A small network was shown many inputs. Here are its activations along a few directions, one row for each input.
Each table varies a few parts of the input and shows all the possible inputs, shuffled.
A made-up example of a description, with smaller parts first: one of 8 places around a ring, together with either a single point or one of 11 places along a line or (one of 3 separate values, together with one of 6 places along a line).
Shared parts are said once, and a part with two or three values counts as separate values.
(in the rows, 128 means zero)

Table:
R1: [161 114 128  97  58  94 176 134 105  90 117 138 125 140 141 203 165 163]
R2: [ 80 131 171 155 169 115  77 154 118 173 139 143 100 129 167 136  88  73]
R3: [148 133 142 125  39 103 147  83 108 130 134 110 133 141 132 190 171 105]
R4: [106 120 124 110  58 108 113  91 150 168 145  83 154 147 139 166 155 115]
R5: [113 104  97  79  81 126  91 131 172 138 117  78 151 134 115 117 179 143]
R6: [ 73  98 124 143 196 118  73 142 143 102 113 143 115 117 132  78 105 101]
R7: [159 124 117  98  60 133 136 167 150 105  81 127 135 130 124 114 187 182]
R8: [171 101 107 155 246 205 188 100 141 171 178 132 147 107 116  74  83 114]
R9: [119 178 135 132 191  95 127 164  88  86 117 187  91 119 118 170  83 140]
R10: [106 181 147 171 161 124  98 123  67 121 124 149  97 138 114 148  90  76]
R11: [105 142 121 122 182 142 111 188 109  75  81 164 102 117 123  72 101 152]
R12: [195 109 121 151  95 173 198  60 186 178 189  83 186 118 115  68 130 171]
Question: Describe the family of inputs behind these rows.
Answer: one of 2 separate values, together with either a single point or one of 5 places around a ring
Question: Change only the choice among 2 separate values in R3. List by row number the other rows that result.
Answer: R10

Table:
R13: [124 156 130 125  71 122 121 103 112 143 134 100 117 126 112 149 144 109]
R14: [ 90 146 145 132 212 114  86 186  85  69 104 187  66 114 131 131  84 100]
R15: [143 134 121 125  88 140 150  84 119 133 144  90 147 140 116 127 154 116]
R16: [ 81 147 137 158 205 119  78 151  91  97 102 177  75 107 114 126  81  75]
R17: [167 141 144 170 229 167 137 143 123 164 159 161 131 118 129 110  86 104]
R18: [138 150 126 105  78 108 133 145 113  85  98 140 121 122 110 155 145 172]
R19: [154 140 120 102  94 114 161 126 115  80 107 139 146 149 117 117 147 179]
R20: [143 133 137 176 216 183 127 137 134 167 147 145 112 107 116  81  94  99]
R21: [144  99 120 121 101 137 158 100 135 156 163  90 173 151 143 142 129 149]
R22: [157 145 128 112 100 123 165  96 101 141 151 110 153 152 136 157 144 131]
R23: [150 127 121 163 220 163 126 151 138 137 121 165 113  97 104  74 102 119]
R24: [118  98 131 122 101 131 109 110 161 162 152  88 149 140 149 110 144 114]
R25: [137 100 107 109  93 129 162 141 146 104 118 118 160 145 133 101 131 198]
R26: [124  98 112 121  94 151 142  92 144 161 154  84 157 148 132 104 139 135]
R27: [159 138 129 142 224 154 144 179 142 116 117 172 102  99 118  82  88 156]
R28: [ 83 162 159 158 204 116  80 129  86 124 121 154  85 113 121 112  89  57]
R29: [132  97 136 128 108 114 134 111 152 160 158 100 157 139 160 149 137 134]
R30: [119 113 130 114  92 109 132 165 139 101  96 149 111 119 135 149 140 157]
R31: [128  91  98 119  93 142 147 107 157 125 126 100 163 138 117 108 142 164]
R32: [116 114 123 122  95 119 107 137 148 121 100 132 114 119 132 139 150 120]
R33: [133 130 152 123  95 100 133 115 125 152 138 128 126 131 146 162 139 116]
R34: [112 126 141 108  89 119 110 115 145 152 135 105 126 122 131 138 152  96]
R35: [126 152 110 122  76 118 119 114 123 109 107 126 120 123 107 148 145 133]
R36: [117  94 117 117 104 121 115 122 173 131 124 109 153 127 138 105 152 145]
R37: [139 161 132 119  83 108 133 115 100 146 146 116 128 141 129 187 138 118]
R38: [ 93 165 158 148 219 117  92 149  82 130 133 163  87 135 141 170  81  68]
R39: [140 135 105 111  94 131 147  97 127 105 112 114 149 132 115 122 164 147]
R40: [115  92 115 113 106 114 135 164 167 112 115 122 141 129 152 126 143 175]
Question: Describe the family of inputs behind these rows.
Answer: one of 4 places along a line, together with either one of 2 separate values or one of 5 places around a ring
Question: The inputs of R17 and R23 match in every part but the place on the line of 4. If R37 is changed in the same way as R17 into R23, which row does it become?
Answer: R35
Question: Change only the choice among 2 separate values in R17. List by row number the other rows that result.
Answer: R38
Question: Start at R21 and move only the place on the line of 4, one step at a time. The first step leads to R26. Which rows follow, in order?
Answer: R31, R25
Question: Change only the choice among 2 separate values in R16. List by row number the other rows that result.
Answer: R23
